(116): [112 164 131 147 122  90 141 119  70 111 158 145 141 159 128 114 196 122
 130 179  91 123 142 160 117]
(82): [124 142 162  89 112 149 112 159 140 196 139 143 151 177 184 130 153 105
 101  89 158 128 124 102 178]
(105): [121 145 108 157 135  81 143  98  79 101 160 158 151 153 143  89 184 124
 101 177 105 130 128 176  96]
(182): [120 154 116 159 135  82 146 103  75 103 164 159 153 160 143  94 194 126
 109 184 102 131 134 179 100]
gone (116): [122 159 147 158  91 141 131 145  90 196 114 142 123 112 160 141 122 179
  70 119 128 117 164 111] => [130]
gone (82): [159  89 149 112 178 196 177 102 143 162  89 124 101 130 124 140 151 112
 105 139 158 184 142 153] => [128]
gone (105): [ 81  79 143 101 101 158 135  98 130 121 124  96  89 145 105 177 157 184
 153 108 128 151 143 176] => [160]
at: [158 151 153 143  89 184 124 101 177 105 130 128] => (105), 12
gone (116): [131 145 147 164 122 160 122  70 123 158 130 179 112 119 142  91 117 111
 159 141  90 141 128 114] => [196]

(129): [141 142 131 113 133 161 126 131 115 130 137 128 105 149 130 101 117 144
 118 138 112 116 123 120]
(16): [132 151 148 153 110 147 159 136 115 136 138 118 186 146 139 108 135 137
 145 121 134 123 126 129]
(22): [132 137 106 136 130 115 138 122 123 133 120 132 137 106 136 130 115 138
 119 123 133 133 126 138]
(125): [138 166 141 127 136 136 147 159 120 119 120 132 137 106 136 130 115 138
 119 123 133 133 126 138]
(31): [132 151 148 153 110 147 159 136 115 136 138 118 186 146 131 100 145 128
 147 123 171 116 125 146]
[132 151 148 153 110 147 159 136 115 136 138 118 186 146 139 108 135 137
 145 121 134 123 126 129] => (16)
[132 151 148 153 110 147 159 136 115 136 138 118 186 146 131 100 145 128
 147 123 171 116 125 146] => (31)
[138 166 141 127 136 136 147 159 120 119 120 132 137 106 136 130 115 138
 119 123 133 133 126 138] => (125)
at: [138 118 186 146 139 108 135 137 145 121] => (16), 11
gone (16): [108 123 139 118 138 153 145 147 126 151 121 115 136 136 132 148 159 135
 129 110 186 146 134] => [137]

(31): [116 131 138 125 129 106 138 116 150 138 126 121 114 128]
(82): [113 113 147 103 129 119 160 131  96 126 144 112 131 115]
(129): [139 147 113 113 144 103 129 108 141 139 145 133 101 128]
(105): [143 149 146 126 153 135 197 146 144 144 146 124 153 130]
at: [113 113 144 103 129] => (129), 3
at: [129 108 141 139 145 133 101 128] => (129), 7

(189): [ 90  89 110 174 159  92 166 169  91 154 166 155 158 148  89  91 144 184
 148  80 184 176 161  85 144 129 174 173]
(182): [178 168 200  66  87 180  67  75 178 162 127  90  88  87 171 189 167  83
  84  98  84  89 161 172  96  89  83  79]
(105): [176 181 171 116 156 139  84 153 171 193 163 153 162 103 170 170 183  89
 175 118 109  97 126 113 102 127  88  80]
(82): [168 171 176 157 160 151  79 124 162 163 129 108 121 170 174 177 171 102
 126 187 102 106  75 122  80 134  86  90]
(126): [105  93 103 171  91 142 160 138 105  99 123 143 138 192 138 192  96 121
 183 122  79 123 104  81  92 163 186 179]
(144): [ 84  96  72 167 110 103 182 138  76 110 121 161 139 179  82  65  90 134
 137 164 155 133 102  92 136 165 145 167]
(16): [ 75  93  62  77  74 172 165  68  74  79  84  78 100 104  81 104  79 123
  92 138  96 121 122 192 183 163 154 110]
(125): [ 97  97  94 115  77 168 167  79 105  83  67  61  86 104 105 108  84 115
  77 128  66 101 114 172 177 148 130 120]
gone (182): [ 87 200  75 167  79  66 178  89  67 178  84  84 171 172 168 189 180 161
 127  96  89 162  98  83  87  90  83] => [88]
at: [ 81 104  79 123  92 138  96 121 122 192 183 163] => (16), 15

(16): [134 196 115 123 140 131]
(144): [126 142 167 135 131 133]
(116): [127 100 163 136 142 129]
(182): [131 118 175 147 142 125]
(129): [121  66 146 136 118 128]
(22): [129 120 173 149 140 140]
(82): [167 142 135 126 142 132]
(189): [137 167 142 135 143 133]
(126): [132 141 158 143 142 137]
(31): [131 118 175 147 142 139]
(105): [130 119 161 144 138 138]
(125): [127 100 163 149 128 126]
[137 167 142 135 143 133] => (189)
[126 142 167 135] => (144)

(189): [ 81 114 161 171 165 123 114  88 178  92 132 176  95 125 174  86 134]
(22): [ 81  86 146  82  73  86  87  87 177 176  92  95 132  91 122  85  87]
(105): [ 81  98 161 171 165 123 164  88 178  92 132 176  95 125 174 123 134]
gone (105): [176 178 171 123  95 125 123 161 134  98 132  81  88 174 164  92] => [165]
[ 81 114 161 171 165 123 114  88 178  92 132 176  95 125 174  86 134] => (189)

(129): [176 124 148 139 128 110 179 142 127 119]
(116): [164 138 149 173 176 130  81  83 122 109]
(16): [100 144 179 150  86 180 110  87 158 126]
(105): [ 80  84  86 148  99 143 105 168 114  88]
(189): [152  74  89  95  75 184 119 100 116  82]
(182): [160  91 178 185  82 183  91 118 167 184]
(22): [144 180 100 179 150  86 110 147  86 183]
(144): [ 99  82 147 170 160  80 113 167  91  82]
(125): [ 80  80 147 181 127  96  73 126 181 128]
gone (189): [116 184  89 100  75  95  82 152 119] => [74]
gone (189): [ 89 116  82 184  75 100 152  95 119] => [74]
[144 180 100 179 150  86 110] => (22)
at: [130  81] => (116), 6

(16): [167 145 107 134  92 125  81 145]
(31): [115 118 139 118 194 115 128  98]
(22): [130 173  93 106  75 134 123 113]
(126): [100 152 147 135 136 101 171 166]
(82): [110 136 145 127 130 109  72 128]
(189): [143  99 115  70 118 126 102 149]
(144): [133  95  91 120 156  75 130 130]
(129): [150 157 161 131  67 179 174 147]
(116): [120  95  91 133 132 175 125 154]
(125): [126 122 102 112 168 102 101 176]
(105): [120  95  91 133 107 175 125 154]
[120  95  91 133 132 175 125 154] => (116)
gone (22): [ 75 134  93 130 173 123 106] => [113]
gone (82): [145  72 136 110 127 109 130] => [128]

(144): [163  80 102 165 162 140 190 110 158 133 169 172 134  82 135 135 138 156
 115 133 125 115 141 136  81 143 131 168 136 153  94 159 167 149 166 128
 123 163  91 150 112 162 151 162 138 104 136 146 135 132 153  91 146 167
 157 147 165 123 116 155 157 118  89 156]
(105): [179 145 134 133 169 120 135 119 161 145 168 139 132 120 141 122 170 159
 113 127 169 143 148 172 119 163 173 152 139 141 136 154 121 155 155 125
 108 162 125 173 137 113 145 153 118 137 128 132 135 131 146 180 120 151
 156 138 104 120 156 128 133 140 154 160]
(31): [127 169 140 165 162 140 190 110 158 133 169 172 134  82 135 135 138 156
 115 133 125 115 141 136  81 143 131 168 136 153  94 159 167 149 166 128
 123 163  91 150 112 162 151 162 138 104 136 146 135 132 131 120 151 180
 182 124 152 119 153 158 125 142 136 127]
[163  80 102 165 162 140 190 110 158 133 169 172 134  82 135 135 138 156
 115 133 125 115 141 136  81 143 131 168 136 153  94 159 167 149 166 128
 123 163  91 150 112 162 151 162 138 104 136 146 135 132 153  91 146 167
 157 147 165 123 116 155 157 118  89 156] => (144)
gone (144): [138 158 156  81 102 116 134 157  91 168 123 115 166 115 155 162 156 135
 146 167 118 157 123 169 140 150  91 136 153 135 112 172 165 128 153 162
 151 133  80 163 163 132 135 147 162 131 110  82 146  89  94 149 143 165
 133 125 104 159 167 136 138 136 190] => [141]
at: [127 169 143] => (105), 20
at: [146 135 132 131 120 151 180] => (31), 48
[127 169 143 148 172 119 163] => (105)

(125): [105 142  90 156 190 160 100 142  95 102 160 107 108 140 131  89  86 150
  91 160  85 171 172 140 174  99  96 190 170]
(16): [187 131 178 122 128 128 189  97 190 192 127 183 151 128 171 127 176 135
 185 118 145 127 124 110 128 176 147 132 128]
(129): [132 163 148 102 123 111 141  76 135 133 113 167 108 162 191 170 147 151
 160  97 115 111 106 153 116 156 114 126 113]
(82): [140 106 123 148 141 144 131 157 137 140 143 110 147 105  96 106 121 118
 115 150 139 145 148 104 143 118 143 139 144]
at: [110 147 105  96] => (82), 12
gone (82): [147 137 148 150 105 140 106 115 141 140 143 121 131 148 143 139 145 118
 144  96 118 106 143 144 139 157 110 104] => [123]
gone (82): [110 143 104 148 144 106 139 147 131 140 143 115 118 106 145 148 121 140
 150 143 137 118 144 157 105 123 139 141] => [96]
gone (129): [113 115 153 126 133  97 151 116 135 162  76 108 111 156 114 113 132 102
 191 123 106 160 141 147 111 170 163 148] => [167]
[110 128] => (16)
[151 160  97 115 111 106 153 116 156] => (129)

(182): [ 83 114 114 162 119 148 154 121 155  77 120 167 150]
(125): [ 83 114 114 162 119 148 146 121 145  77 123 140 149]
(82): [139  88 128 132 162 112 115 111 103 120 147  80 107]
(129): [ 83 114  67 162 119 148 154 121 145  77 123 140 149]
(22): [115 146 126 142  84 154 152 159 154 121  84 167 126]
gone (182): [150 114 148 162 114 119 167 121 120  83 155  77] => [154]
at: [147  80] => (82), 11
gone (182): [167 155 154 162  83  77 150 120 114 121 114 148] => [119]
gone (125): [114  77 123 140 162 146 119 148 149  83 114 121] => [145]
at: [162 119 148 154 121 145] => (129), 4
[146 126 142  84 154] => (22)
gone (125): [123 121 149 140 148 162 114  77  83 114 145 146] => [119]

(31): [120 131  78 102 106 145 109 182  81 109 110 137 116  92 131]
(116): [115 150 199 134 125 133 132 153 124 126 124 124 151 124 156]
(16): [178 136 199 110 120 131  78 102 106 145 109 182  83 109 110]
gone (116): [150 115 124 156 125 132 124 124 126 151 199 124 153 133] => [134]
gone (31): [182 109 106 131  78 120 131 145 116 109 137 102  81  92] => [110]
at: [120 131  78 102 106 145 109 182  83 109 110] => (16), 5
[178 136 199 110 120 131  78 102] => (16)

(105): [106 165 133  95 147  98]
(182): [142 154 128 121 100 172]
(116): [127 128 105 165 133 148]
(126): [153 128  99 122 144 108]
(82): [165 135 141  95  95  96]
[105 165 133] => (116)
[127 128 105 165 133 148] => (116)
[135 141  95] => (82)
gone (126): [108 122  99 153 128] => [144]
[105 165] => (116)

(182): [139 186 132 177 178  64 170]
(82): [103 144 105 198 127  60 134]
(105): [159 138 191 147 104 132  63]
(116): [178 191 183 147 182 104 150]
(31): [ 94  97 116 192  93  60  60]
(22): [108 154 101 193 148  65 139]
(126): [100 152 111 191 145  61 138]
(144): [191 183 147 177 106 124  60]
(16): [119 172 143 184 156  61 151]
(189): [105 154 102 191 135  67 141]
(125): [152 129 194 114  90 161  59]
(129): [ 90  93 180 142  79 103  60]
gone (116): [191 178 104 182 147 150] => [183]
[198 127] => (82)
[191 183 147 182 104] => (116)
[116 192  93  60  60] => (31)
at: [132 177 178] => (182), 3

(182): [131 116 139 140 115]
(31): [130 131 117 139 140]
(16): [131 119 180 132 115]
[131 117] => (31)
[131 117 139 140] => (31)

(116): [128 147 184 171 132 135 144]
(105): [130 147 184 171 132 135 170]
(129): [132 132 171 184 132 135 131]
[128 147 184 171 132 135 144] => (116)
gone (105): [171 147 132 184 130 135] => [170]
gone (105): [171 184 132 147 130 170] => [135]
gone (105): [147 184 170 130 132 135] => [171]

(129): [171 182 113 176]
(16): [171 182 113 120]
(82): [ 73  78 116  79]
(125): [106  80  57  79]
(31): [ 81  60 171 129]
(116): [138 177 199 155]
(189): [162 191 198 190]
gone (125): [ 80  57 106] => [79]
gone (82): [ 78  73 116] => [79]
gone (189): [190 198 162] => [191]
[57 79] => (125)
at: [182 113 176] => (129), 2
at: [106  80  57] => (125), 1
[171 182 113 120] => (16)

(144): [141 135 154 140 159 169 147 140 112 151]
(182): [167 170 116 111 131 156  93  98 169 115]
(31): [108 182 162 172 175 166 179 173 165 167]
(22): [173  96 108  80 170 103  89  90 169  96]
(16): [173  96 108  80 100  89  96  90 169  96]
(126): [ 94 138 156 126 144 161 125 119  82 131]
(116): [179 140 110 149 119  87 142 146 181 128]
[179 140 110 149 119  87 142 146 181] => (116)
gone (182): [ 93 111 115 169  98 131 116 156 167] => [170]
at: [100  89] => (16), 5
gone (182): [167 116  98 156 131 170  93 115 111] => [169]
at: [175 166 179 173 165 167] => (31), 5
gone (16): [169  96 100  96 108  80 173  96  89] => [90]
gone (22): [103  89  96 108 170  80 169  96 173] => [90]

(126): [ 76 170 133  72]
(144): [175 170 133  72]
(16): [132 133 175  72]
[133 175  72] => (16)
[175 170] => (144)
[175 170 133] => (144)
gone (144): [133 170 175] => [72]

(16): [ 80 185 108 116  95 115  92  76 114 115 118]
(129): [ 80 185 108 152  95 115  92  76 114 115 118]
(126): [151  95 115 165 164 159 156 151 163 158  75]
[108 152  95] => (129)
[152  95 115] => (129)
[108 116  95] => (16)

